Each row below holds a small network's activations on one input, seen along a few directions.
Each table varies a few parts of the input and shows all the possible inputs, shuffled.
Descriptions start from the smaller parts, as in this example, which fits no table here: one of 4 places along a line, together with either a single point or one of 9 places along a line or (one of 3 separate values, together with one of 5 places around a ring).
Shared parts are said once, and a part with two or three values counts as separate values.

Other details of the inputs shift rows strongly along three fixed directions, in all tables alike. That doesn't count.

A family of inputs:
x1: [  9   2 -16  11 -15  -7  -6  -1  -2  -6 -16]
x2: [ -5 -21  -7  -8  -7   2  14   2  35  -6  -7]
x3: [-19  -5  10 -20   2  14  17   5  10   9   3]
x4: [ -1   6   0   4  -3   8  -6  -1 -28  -4   2]
x5: [ 11  -2 -18   9 -12 -11  -5   0   3  -2 -10]
x6: [ -4   9  -2   0  -1   4 -13  -3 -30   4   1]
x7: [ 24  -5   9  20  21 -21   7  -2  17  -5   5]
x8: [-19 -10   7 -18   6  17   9   1   6   6   6]
x9: [-29  -6   3 -26  -5  20   5   4  -5   8   5]
x10: [ -4 -14  -9  -9  -5   1  14  -2  37  -2  -6]
x11: [ -9  16  -2  -4  -4   4 -19   0 -44   3   4]
x12: [-14  -8   7 -15   5  20  19   1  11   3   7]
x13: [ 3  6 23  4 30 -2  9  0 -2 -2 18]
x14: [ -8 -13  -5 -11  -7  -7  15   3  35   5  -9]
x15: [  8   1 -14   5 -12 -18  -7   4   3   4 -13]
x16: [13  3 25 15 33 -4 10  0 -9 -2 18]
x17: [-18 -12   7 -16   2  23  10  -1   3  -2   3]
x18: [-16   5  22  -6 -14  25  -2  -1  19  13  20]
x19: [ -1   5  -3   2   1   5  -7  -2 -21  -3   6]
x20: [-10  12  -7   0  -6  13 -14  -5 -37   0   1]
x21: [-21  -9   6 -14  -3  22  14  -3   2  -1   3]
x22: [ -2   6  -1   3  -3   9 -11  -5 -31  -4  -1]
x23: [-25  -9  -1 -20 -12  27   7  -3 -11   1   3]
x24: [ 13  -2 -16   5 -15  -7  -3   1   5  -6 -13]
x25: [ 22  -1   8  22  20 -20  10   1  18  -5   4]
x26: [  9   4  25  12  32 -10   8   1  -8  -1  22]
x27: [ 3  5 21  2 27 -2  6  0 -8 -2 20]
x28: [  5   5  21   9  20   7   3  -1 -25  -4  13]
x29: [ 10   5 -15   2 -13 -16  -9   5   0   3 -13]
x30: [  8   2 -16   9 -11 -14  -6   1   4   1 -13]
x31: [  1  17  16  13 -18  16 -19  -4  -7   1  13]
x32: [ 13   8  25   9  31  -4   6   3 -13   1  17]
x33: [ 12  12  -3  18 -28  -1 -21  -3  19   3   1]
x34: [ -7 -17  -9  -8  -5   3  14   1  37  -2  -7]
x35: [-19  -8  10 -23   4  13  12   1  10   8   5]
x36: [ 13  -1 -15   6 -10  -9  -9  -3   5  -8 -14]
x37: [ -3 -17 -10  -9  -8   3  12  -2  29   1  -7]
x38: [-11 -12 -16 -14 -21  13   3  -3   9  -2 -13]
x39: [  2  12 -21   7 -17  -8 -20  -3 -22   1 -13]
x40: [ -4 -17  -7  -5  -8   2  17  -1  34  -5  -9]
x41: [  9   0 -18   6 -11 -15  -8   0   4  -1  -9]
x42: [ -1   6   1   1   2   3  -7   0 -22   5   1]
x43: [-22  -8  11 -18   7  12  13   4  12   6   5]
x44: [ -8  14  -4  -2  -2   8 -21   0 -43   0   4]
x45: [ 18   6   8   9  13 -19  -1   5   1   2  -1]
x46: [-19 -10  11 -17   4   8  15   2   8   8   8]
x47: [ 12   2 -17   4 -11 -13  -6   3   4   1 -11]
x48: [ 11   1 -16   7 -14  -6  -3   0   6  -6 -16]
x49: [  2   5   1  -1  -2  11  -4  -1 -20  -3  -2]
x50: [ 20  -2  13  16  21 -29   6   2  17   1   2]
x51: [  5   5 -15   6 -13 -18 -10   0   1   2 -15]
x52: [ 9 19 43 20 15 -3 -7  2  7  7 30]
x53: [11  3 24 14 32 -6  9 -1 -8 -5 22]
x54: [-13  17 -13  -3 -13  18 -21  -5 -49  -1  -1]
x55: [  9  -1 -17   7 -12 -15  -6   2   3   1 -11]
x56: [-12 -10   7 -16   4  20  19   2  10   3   9]
x57: [  6   3 -13   6 -11 -18  -6   3   4   4 -15]
x58: [  8   0 -20   7 -11  -9 -13   0   0  -6 -10]
x59: [ 13   0   8   6  14 -22   5   3  17  -1   3]
x60: [ -1  11   0   0   2   4  -5   1 -20   3   1]
x61: [  6   2 -17   7  -8 -14 -11   1   6  -2 -13]
x62: [ -1   4  -1   1   4   7 -10  -2 -20  -3   2]
x63: [ 10   0 -16   5  -9 -14  -9  -1   5   0 -12]
x64: [ 28  -2   9  18  21 -19   9   2  18  -5   3]
x65: [  6   5 -18   7 -12 -13 -10  -1   0  -1 -12]
x66: [-11  -9 -18 -17 -19  13   0  -4  11   2 -11]
x67: [ -2 -17 -10 -10  -6   0  14  -1  35  -2  -4]
x68: [-18 -11  10 -13   5  20  15   0  11  -4   5]
x69: [ -4   7   3  -3   4  -1 -12   2 -20   3   0]
x70: [-23  -3  -1 -22 -10  29   3  -3 -16  -2   4]
x71: [ -5  13   2  -3   3  -1  -9   0 -19   2   1]
x72: [-15  -9   9 -19   7  14  12  -1  11   5   7]
x73: [  2   1 -23   2 -23  -1 -14  -3 -12  -7 -14]
x74: [ 21  -2  13  16  20 -28   8   4  17   2   1]
x75: [ 21   2   9  19  19 -18   5  -1  14 -13   2]
x76: [ -4   7  21  -1  20   1   1   1 -21   4  14]
Description of these inputs: one of 4 places along a line, together with either a single point or (one of 3 separate values, together with one of 6 places along a line).
Question: Changing only the place on the line of 4 turns x47 into x24. The same change can be made to x26. Which row results?
Answer: x23
Question: Changing only the place on the line of 4 turns x13 into x10. The same change can be made to x8. Which row results?
Answer: x62
Question: Change only the choice among 3 separate values in x28. List by row number the other rows that result.
Answer: x1, x4
Question: Start at x8 and move only the place on the line of 6, one step at a time. The first step leads to x72. Which rows follow, in order?
Answer: x63, x6, x42, x32
Question: Change only the choice among 3 separate values in x19. List by row number the other rows that result.
Answer: x37, x54
Question: Change only the place on the line of 6 in x5. List by row number the other rows that result.
Answer: x19, x53, x56, x58, x67

A family of inputs:
x77: [ -8 -20 -14 -14  -1  11  17  -5  21   3  -1]
x78: [-19  -8  -6 -28  -3  22  16  -1  11  -1  -7]
x79: [ 11 -11   6  16  -5 -14   4   1  34 -11  -2]
x80: [-17 -11  19  -9  17  17  14  -3 -16  -9  12]
x81: [-20   9  24  -5   8  15  13   3 -10  10  22]
x82: [-14  16  -2 -17   5  24  -6   0 -42  -6   3]
x83: [-31 -12  -9 -23 -10  15  22   0   8  11 -10]
x84: [ -5 -19 -13 -13   3   8  19   0  19   0   5]
x85: [ 12   6   9  18  26 -25  12   7  -5  -2   5]
x86: [ 11 -10  -3   6  -1  -5  11   0  38   0  12]
x87: [-12   0  18  -2  12  28   4  -2  -7   8  26]
x88: [ 22  17  20  18  18 -10  -2  -1   9  -7  10]
x89: [  4   6 -30   6 -17 -21  -6   3 -10   0 -20]
x90: [  2  12  15  -3  -4   6 -14  -1 -26  10   8]
x91: [-19   8  12   1  -9  27 -17  -5 -35  -2   6]
x92: [-27 -12  -6 -21  -7  12  23   3   6   9  -5]
x93: [ 17   4   6   4  15 -15  -6   7 -24   0   0]
x94: [  9 -20  -1  -9   5 -13  16   2  29   6 -13]
x95: [ 12  16 -20   7 -24  -5 -21   3   3  -6 -16]
x96: [  4   2 -18  13 -32  -5 -22  -8   0  -7 -20]
x97: [-14  -2 -24 -13   5 -28 -26  -2  10  -4  -7]
x98: [  9  -3   2  14  -5 -23  13   4  39   5  -3]
x99: [  8   2 -15  15 -29  -9 -21  -5  -1  -9 -15]
x100: [ 19  -8  23   6  35 -15  13   7   5   3   5]
x101: [-21 -19 -13 -21  -3  27  13  -2   4   6   1]
x102: [ 19   2 -12   4 -22 -17 -15   4  10   5 -12]
x103: [ -2  22  -2   9  12 -29 -46  -4 -14  -3  11]
x104: [-20  -9  -6 -25   0  25  14   2  12   0 -10]
x105: [ 15   2 -22  12 -22  -8 -14  -6  11   1  -4]
x106: [ 14   7  -2  20   6 -16 -15  -7 -33 -16  -6]
x107: [-13  13   1  -4  -8  28 -15  -2 -36   5  21]
x108: [10  0  4  1  0 -4 10  3 41 -6  0]
x109: [ 20   0  32  10  21 -13   7   5  13   6  16]
x110: [-14  15  -2 -16   5  23  -7   3 -40  -6   1]
x111: [-17   7 -11  -3 -27   7  -5  -2  -1  13 -11]
x112: [ -9  -7  21 -20  18  12  13   1 -17   9  10]
x113: [ 17  12   9  27   1 -14 -17  -3 -14 -14   6]
x114: [-11  11   1   3  10   2  -1   3 -35   6  -1]
x115: [ -5 -13  -3  -6  -9  13  10  -2  28   6  11]
x116: [ -5  -8 -16 -20 -18   3  -4   3 -12   8 -16]
x117: [ 20  20  -7  12  11 -12 -15   0 -28 -13  -7]
x118: [  5 -14  10  10  -5  -8   9  -5  37  -7   0]
x119: [ 14   0 -25  12 -24  -6 -15  -7  14   2  -9]
x120: [-13   4  -9 -11   3  23  -6  -1 -43   0  12]
x121: [  9 -11  10   0  -3  -6   5   5  32  11  -4]
x122: [ 10 -11  23  18  34 -10  13   0   4 -13   7]
x123: [ 18  12  16  12   5  -9 -14   0 -15   7   4]
x124: [-10  17  10   9  -2   6  -9   2 -24  11   6]
x125: [  7  -4 -26   8 -18 -14 -13  -3 -10 -15 -21]
x126: [-15  -5   4  -5 -11   3  16   6  26  10   2]
x127: [ 0  4 18 -5 30  9 15 -1 -2 -6  7]
x128: [-17 -12 -22 -12 -23  10  -4  -1  -9  -9 -17]
x129: [-11  -7   9 -11  20  20  15  -5 -15   2  21]
x130: [  2  14 -19  11 -30 -14 -15  -2  -3   7 -15]
x131: [-22  -2   0 -23 -17  30   7  -3  22   5  -4]
x132: [ 19  -5  22   3  33 -18  15   7   2   0  11]
x133: [  5  11 -11   4 -17   4 -15   1   9  -2 -14]
x134: [ 19   0  31  10  22 -13   6   8  13   5  17]
x135: [  7  12   2  14  14 -18   2   0 -23   1   0]
x136: [ 17  -6 -31   8  -9 -15  -6  -2   4  -5 -11]
x137: [17 10 27 13 25 -5  8  2 18 -7 16]
x138: [-15 -24  -3 -11  -4   9  17  -5  19  -7 -11]
Question: What do these inputs look like to the network?
Answer: one of 2 separate values, together with either a single point or (one of 5 separate values, together with one of 6 places along a line)
Question: Changing only the choice among 2 separate values turns x80 into x99. The same change can be made to x128. Which row results?
Answer: x79
Question: Changing only the choice among 2 separate values turns x122 into x91. The same change can be made to x93. Which row results?
Answer: x134
Question: Change only the place on the line of 6 in x88. List by row number the other rows that result.
Answer: x95, x108, x131, x133, x137
Question: Change only the choice among 2 separate values in x92. List by row number the other rows that result.
Answer: x98
